A small network was shown many inputs. Here are its activations along a few directions, one row for each input.
Each table varies a few parts of the input and shows all the possible inputs, shuffled.
A made-up example of a description, with smaller parts first: one of 6 places along a line, together with either a single point or one of 11 places along a line or (one of 2 separate values, together with one of 8 places around a ring).
Shared parts are said once, and a part with two or three values counts as separate values.
(in the rows, 128 means zero)

Other details of the inputs vary at random and push rows far along two fixed directions, the same in every table; ignore that.

A family of inputs:
R1: [107 156 123 136  94  13 122 135 117 121 114]
R2: [138 113 162  94 109 121 118 122 148 126 135]
R3: [146 129 124 124 151 153 106 136 107 163 109]
R4: [115 131 126 106 115 166 116 132  99 112 126]
R5: [118 104 145 115 117 141 102 159 129 114 123]
R6: [157 143 117  96 119 155 140 122 119 152 143]
R7: [153 111 149  99 114 124 128 125 147 146 126]
R8: [140 113 174 106 121 117 111 128 140 129 124]
R9: [111 107 141 106 100 149 121 150 131 111 125]
R10: [139 140 155 117 148 140 103 118 110 149 118]
R11: [143 105 140 124 136 136 111 153 139 162 107]
R12: [106  76 126 196 163 165 158 105 171  77 162]
R13: [ 85 144  75 225 181  58 149  91 125  92 153]
R14: [137  77 140 175 172 135 168  76 182  97 175]
R15: [128 114 130 115 108 155 132 153 141 136 111]
R16: [ 86 193  76 142  95  68 129 140  97 114 105]
R17: [113 171  79 136  82  49 164 158 134 141 106]
R18: [135 111 134 123 125 147 113 162 139 139 109]
R19: [137 114 125 120 109 158 135 155 141 145 108]
R20: [115 130 125 114 117 167 107 134  98 113 121]
R21: [148 134 148 120 148 140 107 120 105 158 117]
R22: [138 134 118 123 141 164 108 145 107 140 111]
R23: [132 136 114 122 126 174 118 137 109 138 107]
R24: [126 107 119 165 171 161 171  69 149  84 203]
R25: [108 156  48 215 155  78 204  94 132 102 155]
R26: [142 101 137 188 198 149 156  64 143 101 166]
R27: [145 119 138  91 103 135 141 137 151 143 145]
R28: [131 127 159 111 139 134  96 117  94 133 131]
R29: [117 147  76 237 183  53 167  84 123 125 146]
R30: [137 113 124 127 111 159 126 157 140 145 102]
R31: [104  66 125 193 159 162 157 105 160  72 167]
R32: [116 168 119 141 102  19 129 136 132 137 101]
R33: [140 136 108 127 126 176 121 140 108 146 103]
R34: [126 111 152 116 136 133 104 148 144 143 112]
R35: [133 137 161 115 143 137  97 117 105 138 126]
R36: [110  59 140 190 185 138 142 101 159  89 172]
R37: [114 117 142 110 103 152 122 150 142 116 120]
R38: [135 119 135  98 105 148 149 147 146 135 126]
R39: [161 111 144 104 115 126 132 128 147 155 123]
R40: [144 110 164 120 133 123 112 138 137 158 116]
R41: [124 142 121 119 126 173 114 135 113 128 108]
R42: [120 122 147  93 100 145 139 144 147 114 134]
R43: [118 113 146  90  96 141 138 144 136 109 139]
R44: [141 128 158 103 132 131 105 110  98 125 131]
R45: [140 138 109 120 124 175 130 138 109 145 109]
R46: [127 103 175 112 124 117 101 135 126 132 129]
R47: [164 134 128 104 130 143 126 110 115 156 124]
R48: [158 134 146 111 141 137 116 113 108 150 118]
R49: [143 111 129 128 126 150 116 165 139 148 106]
R50: [ 98 164  79 155  87  56 135 163 128 134  90]
R51: [132 136 134  83 110 146 126 116 108 118 160]
R52: [131  88 129 170 178 146 157  58 135  83 189]
R53: [130 113 176 115 128 120 102 135 137 137 124]
R54: [ 97 164  99 116  71  28 143 141 128 115 143]
R55: [138 143 119  98 120 165 144 130 115 136 127]
R56: [122 162 108 158 110  25 127 148 124 163  96]
R57: [123 171  83 129  80  37 157 147 138 148 126]
R58: [156 134 134  98 129 141 123 107 115 147 128]
R59: [130 140 126 120 141 164 104 142 112 130 111]
R60: [118 195  72 124  95  52 148 127 107 141 131]
R61: [124 144 121 112 124 172 122 133 114 127 113]
R62: [112  69 141 193 189 141 143 101 169  94 167]
R63: [120 113 147 118 121 144 103 159 140 119 118]
R64: [155 111 162 111 125 120 121 131 140 149 116]
R65: [123 137 131 118 136 161  98 142 108 120 119]
R66: [137 125 145  88 103 135 137 134 156 133 146]
R67: [117 139 126 117 121 171 108 134 109 118 115]
R68: [121 136 131  90 111 158 133 127 104 110 141]
R69: [139  95  97 207 198 178 156 101 137 110 155]
R70: [121 128 130 115 132 158  97 142  97 115 124]
R71: [130 122 151  86  98 132 132 134 151 122 154]
R72: [124 146 132  93 115 162 134 127 115 115 135]
R73: [120 120 137 112 108 155 128 151 146 126 112]
R74: [119  86 126 175 163 159 189  99 181  86 174]
R75: [140 149 130  88 118 152 132 117 124 134 147]
R76: [103 150  80 205 159  48 170  66 133  85 168]
R77: [127 116 141 120 126 147 109 160 144 130 110]
R78: [130  90 113 198 209 161 147  87 137 115 160]
R79: [163 111 157 117 126 123 124 133 140 158 112]
R80: [121 122 141 110 142 144  92 130  97 129 126]
R81: [143 137 159 106 136 134 106 110 108 130 126]
R82: [120 118 136 119 111 156 119 152 145 127 106]
R83: [105 168 120 150 110  22 120 144 129 145 101]
R84: [130 135 136 116 151 150  99 131 112 144 113]
R85: [166 134 141 117 141 140 119 116 108 159 114]
R86: [ 99 201  76 128  97  64 152 136 107 123 112]
R87: [104 157  94 151 112  32 120 159 127 150  95]
R88: [117 192  90 128 106  40 131 113 108 135 113]
R89: [132 138 114 114 123 172 126 135 109 137 113]
R90: [136 104 161  91 106 117 117 122 137 121 140]
Description of these inputs: one of 2 separate values, together with one of 5 places along a line, together with one of 9 places around a ring.
- The inputs of R68 and R72 match in every part but the place on the line of 5. If R90 is changed in the same way as R68 into R72, which row does it become? => R2
- Which other rows does R33 become when the choice among 2 separate values takes its other values? List them by row number. => R30
- A walk changes only the place on the line of 5. It starts at R30 and steps to R50. List the rest of the walk in order. => R82, R12, R31
- Which other rows does R16 become when the choice among 2 separate values takes its other values? List them by row number. => R37
- Which other rows does R32 become when the place on the line of 5 takes its other values? List them by row number. => R1, R8, R64, R79

A family of inputs:
R91: [132 129 127 127 136 144 138 110 122 116 143]
R92: [133 100 125 176 171 151 136 108 139 117 142]
R93: [115 173  87 146 114  62 127 146 114 148  98]
R94: [131 112 148 126 145 156 103 133 119 135 114]
R95: [ 98 164  80 146 114 103 135 140 111 116 119]
R96: [138 109 128 155 159 151 156  92 138 115 160]
R97: [110 178  83 145 105  71 134 145 107 141 100]
R98: [128  92 133 154 143 145 156 108 162 104 155]
R99: [149 113 181  38  82 165  86 177 124 161 104]
R100: [143 104 132 155 168 141 149  93 145 122 158]
R101: [148 112 167  52  86 165 101 161 130 151 109]
R102: [120 171 107 135 110  47 119 130 109 139 113]
R103: [122 112 118 150 154 160 152  95 135  96 169]
R104: [133 126 128 118 131 175 123 135 117 126 120]
R105: [131 116 148 135 149 125 118 109 123 125 137]
R106: [108 147 118 137 105  71 137 137 142 121 119]
R107: [136 117 166  82 104 145 107 156 140 141 116]
- What is each input in this table made of? => either one of 5 places around a ring or (one of 2 separate values, together with one of 6 places along a line)
- Which other rows does R105 become when the choice among 2 separate values takes its other values? List them by row number. => R94
- Which other rows belong to the same alternative as R106? List them by row number. => R98, R99, R101, R107

A family of inputs:
R108: [145 120 179  52  95 175  89 168 118 156  96]
R109: [143  83 141 146 149 171 146 100 152 110 163]
R110: [112 143 121 132 108  93 132 146 126 125 116]
R111: [121 154 113 143 131 108 123 118 111 125 112]
R112: [127 157 106 126 123 106 138 127 123 129 134]
R113: [129  89 146 146 152 174 145 115 154 106 153]
R114: [143  80 145 149 163 168 141 110 156 111 147]
R115: [122 153 113 149 137 108 121 115 115 125 114]
R116: [122 141 116 127 106  90 134 144 126 127 112]
R117: [128 153 110 131 125 105 139 127 119 130 134]
R118: [129 133 117 140 117  89 127 125 130 131 126]
R119: [147  98 142 145 166 176 151 102 135 117 162]
R120: [115 143 127 137 120  89 126 134 132 129 124]
R121: [144 132 174  42  89 179  91 161 126 152 110]
R122: [137 100 139 154 165 187 145  93 129 105 148]
R123: [130 151 117 132 127  99 135 129 113 137 126]
R124: [132  85 157 152 161 169 145 107 151 112 159]
R125: [121 139 104 153 135 112 135 130 127 138 117]
R126: [115 136 106 148 137 108 120 131 113 123 128]
R127: [145 129 179  46  90 176  92 162 121 155 108]
R128: [135  91 127 156 165 192 152 108 147 118 152]
R129: [123 135 118 135 115  91 134 139 128 127 114]
R130: [116 137 106 150 140 107 116 131 115 125 127]
R131: [148 135 150  49  96 195  95 163 116 165  97]
R132: [133  83 151 152 164 170 138 113 156 110 150]
R133: [110 143  95 140 127 115 128 131 118 115 135]
R134: [145  79 145 150 151 169 147 101 148 111 162]
R135: [113 134 107 148 133 109 126 132 109 122 129]
R136: [121 138 127 127 127  86 121 123 128 136 124]
R137: [109 151 113 125 104  95 130 144 134 122 118]
R138: [133  90 143 131 156 169 146  97 153 109 164]
R139: [116 158 103 136 122 117 132 117 117 116 121]
R140: [131 150 115 135 134  99 131 125 119 136 128]
R141: [120 153 114 142 126 109 129 120 106 124 112]
R142: [120 145 112 123 103  91 132 144 129 126 113]
R143: [157 124 164  42  83 176  90 154 122 155 110]
R144: [138  88 135 139 151 173 147 111 159 104 153]
R145: [138  83 153 140 167 162 139  96 149 117 158]
R146: [122 140 105 155 139 111 131 130 129 140 117]
R147: [116 138 124 142 125  93 123 139 136 128 117]
R148: [111 142 100 139 124 112 126 135 111 120 131]
R149: [113 138 105 143 127 110 128 135 108 121 129]
R150: [118 136 126 126 119  87 132 125 122 133 126]
R151: [120 140 105 150 129 112 139 133 121 138 115]
R152: [150 121 179  39  94 168  94 152 111 159 108]
R153: [149 142 163  50  98 192  88 148  99 151  95]
R154: [117 142 128 141 125  89 123 133 135 130 124]
R155: [150  98 143 150 179 172 138  99 142 123 160]
R156: [113 146 125 132 109  89 134 139 126 127 124]
R157: [119 141 103 149 125 114 143 134 122 134 119]
R158: [130 135 119 140 118  88 121 126 132 134 124]
R159: [126 138 118 134 120  89 123 139 134 131 111]
R160: [116 145 121 115 109  89 131 128 124 131 126]
R161: [127 131 118 140 113  91 132 126 126 130 127]
- The inputs of R120 and R121 match in every part but one. If R126 is changed in the same way as R120 into R121, which row does it become? => R133
- What is each input in this table made of? => one of 6 places along a line, together with either one of 4 separate values or one of 5 places around a ring
- Which other rows agree with R160 in the place on the line of 6? List them by row number. => R109, R113, R117, R127, R128, R142, R148, R153
- Which other rows does R151 become when the choice among 4 separate values takes its other values? List them by row number. => R123, R135, R141
- A walk changes only the place on the line of 6. It starts at R159 and steps to R114. List the rest of the walk in order. => R129, R116, R142, R144
- Which other rows does R110 become when the place on the ring of 5 takes its other values? List them by row number. => R116, R134, R152, R156
